These are the activations of a small neural network, seen along a few directions. Each row is one input.
In each table, some parts of the input vary, and every possible input appears once, in random order.
Descriptions start from the smaller parts, as in this example, which fits no table here: values(2) and (point or ring(9) or (ring(5) and line(6))).
Shared parts are said once, and a part with two or three values counts as separate values.
In the rows, zero is written as 128.

Other details of the inputs shift rows strongly along two fixed directions, in all tables alike. That doesn't count.

A family of inputs:
x1: [138  80 138 128 121 138 117  99  84 133  63 140 152  96  76]
x2: [ 75 119 125 142 115 153 141 104 104  89 126  95 146  82 144]
x3: [103 136 110 140  97 132 130 136 110 178  96 177 132 102  93]
x4: [178 156 149  72 155 101 145 166 212 173 185 170 125 178 205]
x5: [146  51 161  77 124 118 111 146 112 193  73 216 120 161 111]
x6: [149  65 155  94  95 107 126 180 133 175  61 227 108 130 106]
x7: [131 122 117 140 123  99 114 136 121  90 123 123 108 142  98]
x8: [ 75 162  99 170 123 140 132 122  96 127 121  99 153 111  83]
x9: [152  50 162 107  98 161  98 139 110 190  34 195 132  91  98]
x10: [124 155  86 212 112 110 110  94  98  45 152  37 105  89 111]
x11: [ 94  46 132 192 116 160 124  93  63 137  50 117 114  90  93]
x12: [ 73 106 160 145 135 136 149 116 109 150  52 145 150  95 142]
x13: [128 163 136 115 136 124 140 136 161  88 189 123 126 132 178]
x14: [211  77 161  60 113 124 123 162 155 198  98 234 132 129 126]
x15: [ 88  52 127 187 118 142 112  94  51 130  46 128 132  96 108]
x16: [199 197 156  63 145 127 120 190 194 167 197 172 109 174 135]
x17: [ 91 119 127 128 144 129 145 108 121 136 122  93 163 130 140]
x18: [132 128 106 185 125 144 100  85 105  86 134  54 105 137  96]
x19: [ 90 187 124 156 163 119 138 100 131  52 170  67 131 136 151]
x20: [ 65 150  83 170 149 140 145  73 104  63 161  14 154 111 140]
x21: [198 155 102 131 114 100 129 134 138 107 174 112 109 143 150]
x22: [ 93 158  98 129 143 134 141  92 126  65 190  47 138 123 149]
x23: [ 85  54 161  69  99 155 154 136 111 191  62 192 153  86 130]
x24: [ 40 103 159 158 142 139 146  91  76 128  34 114 163  93 107]
x25: [174 161 122  87 150 106 146 156 202 151 216 132 133 174 208]
x26: [180 180 148 103 133 141 126 181 171 167 164 162 113 133 141]
x27: [145  54 167  89 108 156  94 131 105 184  34 188 137 109  76]
x28: [118 112 124  94 129 134 154 136 150 156 145 135 143 124 168]
x29: [ 97 182 120 172 154 123 140 107 138  59 170  76 128 118 173]
x30: [160 152 146  96 122 141 142 193 167 196 139 189 133 142 133]
x31: [ 69 133 125 134 126 145 138  92  97  68 140  71 151 102 126]
x32: [ 88  82 136 159  93 124 115 100  63 116  43 113 129  78  52]
x33: [143 134  98 179 155 128 113  92 118  73 180  50  90 155 122]
x34: [181 209 123  91 147 123 134 186 190 146 216 138 121 186 142]
x35: [130 166 133 114 163 108 139 124 167 123 171 101 139 166 170]
x36: [ 79 134 115 138 104 133 127 117  88 166  77 159 142 105  62]
x37: [127 150 155  73 137 120 139 145 162 108 173 150 132 156 153]
x38: [134 157  83 174 155 105 102 102 125  48 153  67 101 155 127]
x39: [199 155 113  98 123  92 127 135 142 116 176 121 111 166 130]
x40: [181 187 112  84 123 111 135 199 200 184 209 192 118 171 155]
x41: [160 148  93 198 125 142 104  97 129  79 172  53  91 137 134]
x42: [153  91 129 118 124 113 112 151 138 145  85 187 104 143 132]
Each input here is: values(2) and (line(4) or ring(8) or ring(9)).
- The inputs of x35 and x4 match in every part but the values(2) part. If x1 is changed in the same way as x35 into x4, which row does it become? => x14
- The inputs of x3 and x36 match in every part but the values(2) part. If x2 is changed in the same way as x3 into x36, which row does it become? => x31
- A walk changes only the line(4) part. It starts at x16 and steps to x34. List the rest of the walk in order. => x8, x36
- Which other rows does x39 become when the values(2) part takes its other values? List them by row number. => x21

A family of inputs:
x43: [187 163 100 142 130 115 110 120 145  84 193  79 117 131 153]
x44: [118 114 170  65 117 133 145 166 138 192  95 192 145 135 112]
x45: [128  98 129  98 109 139 119 142 116 173 105 159 129 137  86]
x46: [122 179 105 127 154 100 137 117 151  82 200  87 129 158 168]
x47: [149 200  84 168 122 122 132 152 152 100 198 104 114 118 146]
x48: [197 131 116 111 135 105 128 134 161 117 182 117 107 155 158]
x49: [137 158 105 137 153 120 136 117 151  82 197  80 124 150 186]
x50: [137 101 138 122 129 141 121 140 120 186  96 166 121 136 111]
x51: [152 149 103 144 140 101 118 117 147  65 196  84 100 161 142]
x52: [165  80 165  92 112 123 120 167 143 199  64 230 110 142 124]
x53: [119 140 130 116  99 125 135 169 124 163 102 193 129 106  96]
x54: [154 165 103 152 138  99 109 126 145  65 186  93  89 162 146]
x55: [119  95 160 100 124 152 134 137 130 158 102 164 137 106 138]
x56: [ 46 105 111 240 118 143 112  66  32  67  26  60 137  69  63]
x57: [ 40  96 138 187 114 173 145  92  56 134  34  87 167  58  93]
x58: [140 180 120 143 142 139 133 124 154  92 200  76 119 134 164]
x59: [138 155 111 134 149 129 127 116 159  78 195  78 122 136 179]
x60: [175 171  90 143 130 132 112 112 152  97 200  84 111 135 142]
x61: [153 166 133  93 147 122 129 142 167  99 202 126 120 156 157]
x62: [139 124 136 108 134 127 119 143 126 167 119 162 117 155 100]
x63: [118  76 171  44 123 122 144 156 139 188  84 220 140 145 131]
x64: [150 103 150 133 136 133 118 144 130 170  79 168 130 133 114]
x65: [169  75 158  56 111 110 133 149 135 178  87 203 120 144 107]
x66: [150 159 116 113 149 113 141 136 170 118 195 124 133 166 190]
x67: [140  67 145 117 116 125 127 134 127 154  97 166 116 127 129]
x68: [141 112 151 118 137 123 116 146 124 159  79 172 129 141  95]
x69: [127  76 176  36 119 129 136 161 150 184  86 221 137 138 127]
x70: [178 174 102 129 130 105 107 120 141  71 195  80 117 141 134]
x71: [ 17 116 112 231 123 166 146  64  43  98  43  41 175  47  99]
x72: [128 189 121 132 142 129 131 123 149  79 200  78 121 143 143]
x73: [162 162  84 148 133 133 114 127 149 111 206  74 112 153 140]
x74: [ 49  81 109 246 113 150 114  64  36  73  36  55 127  57  94]
x75: [160  95 153  62 100 133 119 149 138 189  99 209 128 137  92]
x76: [  6 123 115 216 123 154 144  67  40  89  43  45 176  55  77]
x77: [ 94 119 150  96 130 116 146 135 130 168  95 169 152 126 124]
x78: [103 110 147 110 128 127 148 135 134 178  94 163 152 117 145]
- Describe the family of inputs behind these rows. => values(2) and (point or ring(8) or ring(9))
- The inputs of x71 and x76 match in every part but the values(2) part. If x57 is changed in the same way as x71 into x76, which row does it become? => x44
- A walk changes only the ring(9) part. It starts at x68 and steps to x62. List the rest of the walk in order. => x45, x75, x70, x65, x51, x54, x56

A family of inputs:
x79: [123 149 127 146 135 131 135 136 141 127 142 120 126 123 151]
x80: [122 187 114 144 149 112 134 129 150  84 184  92 119 146 151]
x81: [195 139 136  74 125 120 126 156 177 144 184 157 114 152 162]
x82: [121 119 144  89 117 134 137 149 125 169 108 168 141 129 100]
x83: [149 120 127 128 132 136 120 119 137 113 145 105 125 128 144]
x84: [140  82 147 106 129 136 128 131 129 169 100 165 127 134 135]
x85: [106 105 135 148 126 132 134 124 113 130  90 141 133 104 141]
x86: [109 126 135 138 128 146 138 132 122 165  99 139 146 111 125]
x87: [149 111 139 117 113 115 112 150 120 157  87 180 110 142  85]
x88: [151 141 125 105 146 113 122 128 155 112 174 119 114 173 148]
x89: [112 120 127 138 114 151 133 130 109 155 104 128 145 103 111]
x90: [113 159  99 146 123 128 125 108 118  82 166  79 129 118 116]
x91: [140 189 118 115 148 115 131 141 164 120 188 115 128 161 146]
x92: [117 101 125 150 129 127 132 115 117 129 105 120 130 120 140]
x93: [167 163 105 118 122 125 123 140 161 118 200 113 116 138 153]
x94: [113 146  85 238 127 136 105  89  78  69 113  48 114  96  95]
x95: [ 83 105 130 151 115 143 128  90  75  95  84  92 146  87  91]
x96: [123  94 148  96 128 111 134 138 131 155  96 171 129 145 128]
x97: [135  92 155  80 127 127 126 132 128 147 102 164 131 134 115]
x98: [ 92 111 140 133 128 121 135 124 110 118  89 144 136 117 124]
- Describe the family of inputs behind these rows. => values(2) and (point or ring(9))
- The inputs of x83 and x97 match in every part but the values(2) part. If x86 is changed in the same way as x83 into x97, which row does it become? => x91
- Which other rows does x93 become when the values(2) part takes its other values? List them by row number. => x90
